A small network was shown many inputs. Here are its activations along a few directions, one row for each input.
Each table varies a few parts of the input and shows all the possible inputs, shuffled.
Descriptions start from the smaller parts, as in this example, which fits no table here: line(4) and (point or line(9) or (values(2) and ring(5))).
Shared parts are said once, and a part with two or three values counts as separate values.
(in the rows, 128 means zero)

Other details of the inputs vary at random and push rows far along two fixed directions, the same in every table; ignore that.

Rows:
row 1: [131 121 119 128 120 136 122 127 142 144 132 130 125 114]
row 2: [138  96 119 153 133 117 102 136 127 119 132 156  81 114]
row 3: [103 163 147 106 126 136 149 124 113 111 131 111 215 140]
row 4: [122 161 136 104 125 143 147 121 142 127 126 104 166 129]
row 5: [ 97 160 167 120 143 113 158 121  94 119 122 106 222 172]
row 6: [147 130  74  94  72 188 103 129 201 157 149 125 113  47]
row 7: [122 124 145 143 139 108 123 135 108 110 125 138 145 143]
row 8: [152 148 119 116  99 147 126 137 176 148 129 108 127  97]
row 9: [164 104  86 140 108 115 105 150 132 148 114 143  14 119]
row 10: [126 122 115 125 119 142 118 127 139 124 137 136 126 106]
row 11: [115 126 161 151 172  93 141 126  89  99 116 132 122 171]
row 12: [130 103 149 163 155  96 123 133  97 123 124 143 114 155]
row 13: [120 128 164 154 169  89 137 129  92 102 115 132 124 174]
row 14: [136 152  99  75  66 158 147 131 138 166 120  97 152 120]
row 15: [128 161 116  92 105 164 141 120 171 141 132 100 155 100]
row 16: [150  96 125 159 129 112 101 143 129 123 130 153  84 115]
row 17: [129  87 122 155 152 116 113 121 114 127 134 156  74 133]
row 18: [106 158 142 104 126 141 153 116 122 132 132 108 205 142]
row 19: [117 113 142 148 170 109 132 117  99 103 122 140  94 155]
row 20: [127 107 112 130 132 139 119 117 134 137 139 140 104 116]
Each input here is: values(2) or (values(3) and line(6)).
- A walk changes only the line(6) part. It starts at row 8 and steps to row 13. List the rest of the walk in order. => row 11, row 4, row 15, row 19

Rows:
row 21: [133 135 145 133 144  90 151 135  81 124 102 115 102 188]
row 22: [151  93  71 129 111 148  93 132 157 142 136 155  20  82]
row 23: [ 89 160 153 105 126 119 161 123  80 122 123 108 232 174]
row 24: [114 154 104  80  93 173 145 112 161 159 139 101 180 101]
row 25: [147 124 160 168 165  76 133 145 102 111 101 131  68 172]
row 26: [156 105 107 131 113 160  98 125 187 138 140 141  72  69]
row 27: [127 158 132 112 114 152 134 124 164 142 139 108 192 105]
row 28: [122 155 103  84  86 170 141 121 155 164 139 105 185 103]
row 29: [133  97 155 178 161  82 111 143  89  93 122 157 102 152]
row 30: [113  86 141 150 168 105 128 114  71 103 123 156  87 165]
row 31: [150 146  90 109  95 171 107 132 207 140 141 122 102  58]
row 32: [121 115 144 149 159 120 124 119 132 119 135 137 121 130]
row 33: [137  96 114 142 118 113 112 141 100 126 127 151  91 131]
row 34: [ 99 169 172 122 140 113 153 127 106 109 125 107 241 161]
- Changing only one part turns row 27 into row 28. The same change can be made to row 26. Which row results? => row 30
- Describe the family of inputs behind these rows. => values(2) and (point or line(6))
- Change only the values(2) part in row 23. List by row number the other rows that result. => row 34

Rows:
row 35: [158 130  73  97  76 172 118 132 183 176 136 117  83  75]
row 36: [143 153 104 100  92 182 113 126 211 136 146 113 144  53]
row 37: [145 133 113 124 109 162 105 129 194 132 144 129 124  66]
row 38: [ 82 145 163 125 166 130 148 106 100  90 142 127 220 148]
row 39: [150 140 128 117 110 123 140 137 132 143 108 109 100 139]
row 40: [115 140 170 142 163  71 159 135  54 102  95 118 127 213]
row 41: [121  90 129 168 173  78 122 131  59 113 116 161  57 184]
row 42: [116 202 158  82 110 134 182 128 123 133 108  67 228 163]
row 43: [180 100  54 100  59 180  97 133 206 191 132 129  19  52]
row 44: [152  95 135 175 162  79 119 145  89 118 110 150  29 165]
row 45: [ 68 171 177 114 169  81 188 118  23  91 107 102 230 234]
row 46: [ 81 120 175 152 188 105 141 107  76  83 139 145 196 168]
row 47: [160  45  78 157 104 127  76 140 124 148 137 182   7  92]
row 48: [113 132 118 110 128 167 122 110 159 117 150 132 158  88]
row 49: [134  80 147 175 152  72 114 145  55 102 113 164  78 175]
row 50: [101 185 145  75 113 147 180 113 114 137 120  78 230 159]
row 51: [144  57 146 209 183  84  80 135 117 106 135 186  42 127]
row 52: [134 193 109  73  69 152 154 141 161 157 115  77 180 117]
row 53: [139  37 121 200 177 107  72 123 124 114 147 199  22 106]
row 54: [143 152  82  70  62 175 133 128 177 176 126  99 122  90]
row 55: [145 102 128 160 137 129  95 133 165 126 142 151 100  91]
row 56: [101 121 186 172 193  85 134 122  81  76 128 144 166 174]
row 57: [110 152 124  99 102 176 127 113 180 146 155 114 227  79]
row 58: [137 196 108  79  74 154 151 141 164 160 119  80 183 116]
- Describe the family of inputs behind these rows. => values(2) and (point or line(5) or ring(6))
- Changing only the values(2) part turns row 41 into row 58. The same change can be made to row 47. Which row results? => row 49
